Each row below holds a small network's activations on one record, seen along a few directions.
Records have a field called Pigot. Each example row is followed by its value.
Records without Pigot are marked absent.
The largest differences between rows may come from other fields.
Strong random noise was added to every row along 16 fixed directions; ignore it. To show where, here is one row again and again, with new noise each time:
[-167 -184   78  -59   48   50  -92  170 -106  301  123 -279  145   46
  165  112  -28  -45  124 -104 -105  -92  187 -177  247   49   32  -16
  228 -106   92  173  181 -179   66   38]
[-185  -57   55  615  221  226  171 -166  101 -141   76   54  266  -90
 -212   74  120 -209   94    3  154 -252 -338 -394 -352 -146  199   59
  180  -89  -24   37   69 -383   85   83]
[ -21  105  557  356  171 -331  -64  -89 -455   -9  332 -170  107   -3
 -244  -24 -371    4   75 -202   52 -552  -89 -469 -139 -193  118   20
  220  162  -37  163  132   10   26  126]
[  51  166   73 -450 -190  127  145   15  -87  198  278  235   89  -19
 -127  177  -97  -18    4   -1  205 -277  214  -67   17   24  -41  110
 -223   23   44   60  -99  260  179   -6]
[-306 -103 -213 -259 -131 -187  151  261  241   53  208   50  191   83
  355   40 -166  207  135  101 -348   88 -135 -361  186  239   -7 -445
   62 -108  335  307  271    3  -68    8]
[ 313   79  205  139  247 -116 -252  125 -426   86  -86 -194  201  180
 -290 -144  -86   33  139 -333  449 -399  399  -37 -103  -60  -67   95
   69   23   64   61  111   85  134  150]
[ 143   90 -110  122   78 -530  123   -8   34   25   64    7 -170  427
  204 -294  149  293  -61 -149  129 -145 -292  115 -315   67   37 -211
 -452 -265  159   69  116    5  -26 -143]
[ 139 -123  143 -113 -176  222   41   40 -153  371  197 -305  176   26
  113  241   46 -106   48  -80 -167  -85  140   51  393   82   70  130
  165 -324 -129   56   88  -71  238 -237]
[ 214 -267 -143  371  125 -273 -133  156 -178   67  -98 -103  168  270
 -149 -278 -153 -138  375   98   48 -312    3  -57 -360  -62   97    7
 -269 -137  -28 -213  296 -543  366   55]
[-348  111   53 -197   59  498  -26  -51   80  263  134 -142  -26    4
   11  198  104  186  -35 -143  171   17  156  -64  198   63   72  -85
   41 -225   74   -1   88   -2  160  -62]
[ -97 -228 -234 -256 -161  177  204  105   91  100  128  147   95  -23
  352  150  465  -32  -50 -168  -13  -49  181  -86  176  167    4   -5
  227 -447  154  242 -160   18 -170   57]
[ -66  109  113  -66 -498  -74 -319  145 -335 -246   22  268  202 -142
  -89 -345  112   32  478   76   -6  -27  248   84  298  254 -375   71
   91 -403   49   46   42 -299  -35  187]
[  12 -117  -33   88  -54  287  193 -469   62 -148  -84   47  -74  -17
  327  286  422 -123 -414  148 -155  217 -494  -42  -80 -342   54  268
   27  -77 -344  172 -679  -65  -32 -351]
[-305   33   76 -368 -338 -340 -279  213   -2  -39 -306 -125  245  138
   88 -255   57  247  -97  154 -150  167  251  169   48    8  -20 -223
  163 -197   30   -7 -165   98  103 -218]
[ 397  -17 -271  -58  -97  -69 -220  -41 -184 -147 -162  129 -176  304
  185 -277  242  225  177   21   83   59    1  260  -26   42 -229    8
 -526 -272  -91  -96  -33 -156   69  -43]
[ -66 -284   -2  -59  -17  138  105  146  228   81    5 -229 -234 -296
  174  203  -22 -145   51   14 -221  331  321  178  430  -89   61   -6
  323   21  -55  -60  183   10 -249  187]
[ 290 -355 -368   83  397  140   77  325   12  353 -253 -288  398  323
   31   24  167  -62   19 -322  254 -203  368  -17 -129  102  215 -100
  203 -251  190    2  222  -68  193   39]
[ 350  -35  264   94  -17 -315 -177   25 -178  -23 -268 -363   92   47
   19   13   26 -181  -99  -20   78  105  172  250   97 -288 -163  270
  171  175 -150  227 -255  147    2 -171]

[ 147   60 -125 -184   76  292  113   -9  477  -22  -83 -169   17   21
  357  458  409   30 -243  -73  119  309  -11   19  233  -72 -152   12
   -6  178   99  468  -89  438 -202 -156] => g8
[  -3 -264 -328  -79 -229  -47  484  -98  220  -85   49  237 -177 -149
  215  129   22 -161 -113  149 -182  237 -229   65  -46   -8   46  -21
   50 -302   67   64 -364  -54  -27 -125] => g1
[-323 -395 -207 -239   34 -311  -95  395  -16  130 -150  -22   97  -22
  187 -114 -119 -172  147   67  -57   42  380 -106  -26   17  -65  -47
  251   77  336  183  -34 -267  -87  302] => g10
[ 200   88  -90   50  153 -318  -56  110 -176  161   37   41 -107  292
  127 -249    7   35  164 -150  196  -99  -97  133  -77  148 -195   68
 -433   42  187  118  188 -196  -66  113] => g5
[-427 -246 -149  399  129  167 -190 -203  160 -365  -64 -114 -422    7
  231  -46  119  176  176  142  -68  209 -266 -288 -161 -245   41 -223
  -82 -237   17  -22   21 -554   50   95] => g3
[ 200   -2 -182   83 -172  -81  310   38  148 -340  102  481  121 -206
 -305  -61   42 -109  116  -24  222 -267   89  -90 -276  100   41  -48
   42 -199  102  -78  -57  197  -48  200] => g11
[ -28  125   78  142 -130 -190  286  150  540 -194  253 -130  126 -188
 -265  177 -222   78  -53   -5 -170 -113   10 -178   -6   88  292 -401
  260  -67   76  -59  407  525   28 -142] => g10
[-125 -122   77 -361   75  185 -150  -75   29  423   66 -160 -191  -10
  260  334  293 -211 -292  -43  -28  -35  199   59  110 -173   -2  379
  -86  323 -165  107 -316  141  -47 -105] => g7
[ 130  106 -121  229  412   44  256 -195 -257   25  -72   32 -138  187
  338 -170  -66  347 -234 -310 -105  339 -577   20  149  206  -55 -187
  102   -8  150  201  -13  -36 -443   54] => g9
[-302 -279 -332 -129   29  367 -146 -107   61   37  -32   80 -424 -107
  432   62  -19  -16  206  322 -378  538 -211   24  347  -23 -205   59
 -265  129  -67  -46  -13 -583 -122  181] => g11
[ 453  -13  239  580 -351  -13   66  -11  549 -378   61 -312  116 -284
   18  305  255 -335  252  327 -324  236 -261  166  313 -164  -55  140
   14   29 -334   87  442   -9  -74 -219] => g6
[ 183   -6 -218    9  162  -66  196 -151 -124  -43 -239  101 -189  -63
   94 -148 -505   48 -128  112 -318  633 -423  279  203   70 -177   -9
   45  368  -30  -81 -187    4 -201  -51] => absent
[-219 -108 -136 -234    9  262  -41   33 -341   93   20  137  303   68
  312   13    9  164  -33  -93 -230   40 -108 -385  231  246  -99 -113
  326 -125  162  305 -196 -137 -106   77] => g9
[   8   20  -42  231   29 -374  508  145  389   19  218   41 -230 -177
   56   54 -130 -258   76  -31  144  162 -189  146  -13   52  -64  -20
   -8   61  337  275  191   26 -273  127] => g9
[ 373  -86 -165  -40   15  441  -63  -38 -166 -218 -211  230  137 -238
 -162  143 -175 -210  190  176  -35  272  125   14  228  -86 -240  235
  111  343 -183  -83 -142    4  -40  194] => absent
[ 142  -65   56  -75   13  360   48   12  -59   67 -148 -262  275 -100
   29  331   17  -92 -135 -131   46  163  202  -51  316  -47  -50   66
  504  -41   29  279 -216  231   84 -131] => g3
[ -87 -117   40  172  191  120  -20   66  457    0 -421 -507  -83 -135
 -192  201    0 -184 -196   31  194  332  331  309  -58 -346  199    3
  298  150  -95 -185  -39  135  151 -148] => g6
[-208   -8  348 -350 -114 -158  -94 -193 -283   89   24 -146 -498 -260
  123   37 -463   76 -267  106 -434  367   58  238  395 -189  -10   93
  196  320 -278 -159 -306  171 -201  -42] => g2
[  20  163   -5  170   22  162  172 -192  153 -181   49  112 -235 -256
  -38  137  -98 -190   66   77  182  321 -211   99  115  -85 -279  197
  -63  163   77  216 -161  -64  -70    8] => g4
[ 311  -23    8   52  129 -399 -355  -23 -361  -72 -174 -125 -228  285
    2 -244  -74   65   57  -72  182 -147  142  113 -220 -199 -145  114
 -345  132  -68  -25 -148  -48  134   -3] => g4
[ -40 -139 -155 -182  118   39  -67  108 -101   83 -214  107  537  207
 -116   50   79  -65 -208   -7  126 -399  164 -373 -452 -125  230  -13
  125  122   -4   28 -325   97  271  -52] => g1
[-210  -74 -186 -126  236 -160   13    9  -24  -69  165   97 -200   89
   53  -47 -619  294  113  104 -179  -60 -175 -503 -194  -18   91 -420
 -207  259  198  -20  182    4  121  133] => g10
[ -31   36  187  411   31  286  304 -283  199   50  170 -146  -27 -233
 -179  302   80 -316 -109  -22   55  -13 -296  -14  -16  -78  138  235
  210 -100 -139   29  -92  -64  129 -253] => g8
[  49 -199   59  108  186  390  -15 -248 -381  105  248   21 -568  -62
  251   -2  465  101  -61 -458  -39 -171  148   78  236   51  125  176
  114 -407 -234 -260  -11 -181 -396  327] => g5
[ 372 -119 -262  424 -162 -286   34   52  373 -242  -63  -92  -31   92
    0 -103  130 -111  258  139  -37   82 -219  176 -162   73  -85  -81
 -300 -297    1  -33  223 -150  188 -249] => g7
[ -42  -21 -197   47 -219  240  270 -194  188 -224  403  412 -244 -223
   88  208  107  -98  218  117   25  -36 -264 -201   16   85 -156   59
 -277 -249   79  138  -54 -162   -7   76] => g2
[ 247  -16 -218 -468 -298  600  310 -183  -56 -154  268  615 -289 -286
   83  246  134   67    0   48  -50   19  134   -1  231   58  -29   96
 -216 -136 -169 -188 -205  225 -187  252] => g1
[ 331  194 -271  -80  221  366  335 -201 -100 -142  -61  350 -390  -42
 -117  -75    2  264 -159 -342  436  192   53  316   14  130  -36  -81
 -104 -205   96 -196 -139  282 -187  192] => g4
[ 383  191   35   71   86  167  362 -250 -109 -207  214  264  -77 -154
 -216  200  -67   24 -166 -280  305 -216  -97 -127  -77  -19  -31   41
   68  -26   36  140 -238  485 -123   21] => g7
[ 164 -104  -44 -355  -18   80  -48  114   93   94  -44 -247  -63  155
  -55  196  -69  129 -115  -70  199 -122  494   13  -49 -189  145 -148
  -83  -93   -3  -65  -46  412  344 -156] => g3
[ -78  -39  136 -177    3   66 -100    7  -23  -75  -31   71  -10  -11
  -36   -6  231  210 -232  -72  -20 -262  288  -66 -147 -154  311  -95
   75   37 -217 -288    0  287 -153  187] => g11
[-312  199  107  179    0   42 -376    8  -55 -132 -499  -75  337  -18
 -221 -277   65  -72   55  161  221  299  -32  180  -87  -11 -231  152
  205   79   51   58 -218 -308  117 -111] => g2
[ 492  -65  -51  330  -95  -38  275 -240  -17 -355  -64   13 -258  -98
  -51  -52   -4   73  -70  -58 -140  160 -221  299   45  -46   97  -76
   65 -339 -244 -254  -49  116  -95 -131] => g8
[ -94  481  492    0 -269 -109 -212 -236 -440 -460   98  134  -61 -102
 -221 -303  -71  651 -122 -218 -124  -27  -87   18  226  119   -4 -302
  283 -269 -163 -183  -19  421 -245  -38] => absent
[ 171  154  111 -268 -129 -150  159  -32 -235  -90  141  347 -175 -131
 -228 -104 -173   63  -56  -91  137 -203  193  131  -66   17  -17   53
 -133   46  -23 -184 -117  316 -127  202] => g5
[ 196   55 -193 -118 -271  150  129   37 -220  -48  113  423  288 -130
  -84  -76   -5 -167  265  -20   10  -32  -28  -12  225  405 -313  151
   79 -203  146  153 -107 -108  -27   95] => g6

Which value of Pigot does each new row have?
[ 176    0 -169 -323  219   78   65  158 -328  427    1  160  365  133
   10  -41 -349  -61   11  -69  -90  -71   21  -70  129  288  -67   82
  -20  379  133   46   91    1   -7  147] => g4
[ 253    8  285  -10  -43  -95  153  -10 -176   40  118 -194 -106 -217
 -274   93 -182  -83 -146 -320   86 -157  356  163  162  -10  109   82
  418 -117  -74  -91 -103  457   -4  -52] => g5
[ 470  -82  179   51   81  -25 -418  122 -445  -39  -30 -358  307  168
 -238  116 -311   25  251 -113  140 -432  396 -345   25 -161  -79  -11
   67   95  -61  128  113  165  456  -23] => g3
[ 258  267   45  602   81   88  221 -107  355 -144 -140 -364  157   70
  -79  -22  380  147 -107 -319  241  296 -280  354  118  202   27 -185
  299 -582   98  117  224  144  -33 -396] => g10
[  76 -166 -288  116  161 -196  -73   87 -106 -268 -318  249  261   60
 -109 -301 -279   63   39  158 -211   -3 -109 -181 -317   29   72 -206
   87  238  -24 -207  -20  -73  -30  157] => g2
[-296  -47  233    1 -163 -191 -285  -37  -90   92   -7 -164 -160  105
  200 -162  303  149  -90   57 -250  -68    4   97  -22  -86  146    7
  -61 -145 -212 -179    4 -195  -55  -63] => g1
[ 705  -68 -352  296  303  111  187 -135  138 -320 -165  -22   53  205
   89  189  -66   48    9  -40  101  107 -322 -193 -145 -137  -92 -140
 -192  134   -8  209   14  212   58 -112] => g6
[-322  121  264  398 -113 -295   71 -153  -81 -240  291  123   -7  -81
  -26 -151   -2   48  103    5 -184 -214 -455 -311 -135   66   37  -99
  137 -149   53  130   55 -226 -164   47] => g8
[ 199  134  101  246  128 -226  364  105  204  104  -94 -103  289  -37
 -189    3 -173 -145 -220  -67  -40   79 -195  187  -60   64  207  -56
  246  195   19  -30  183  251 -145 -111] => g7
[ 171  371  260 -121   60 -209 -165 -184 -552   98  -49  -19 -159   75
 -316 -212 -434  107  -79 -226  378  -31   51  239   -2   24 -327  203
  -99  118   80   88 -408  225  192 -186] => g7
[  11   -7   36  147  129  -38  -40   16  109   71  189 -203 -186   61
 -105  136 -307  -75  264   49  219  -81    7 -189  -65 -151  -86  -19
 -292   95  152  155  206 -129  302  -30] => g1
[-141  -10 -176 -254  -26  225  108   -8  236  188  135   -7   16   19
   74  272  -34  -99  -16   86   41   60  -68 -133   26   68  -49   27
 -180   61  125  168  -79   35  221 -165] => g5
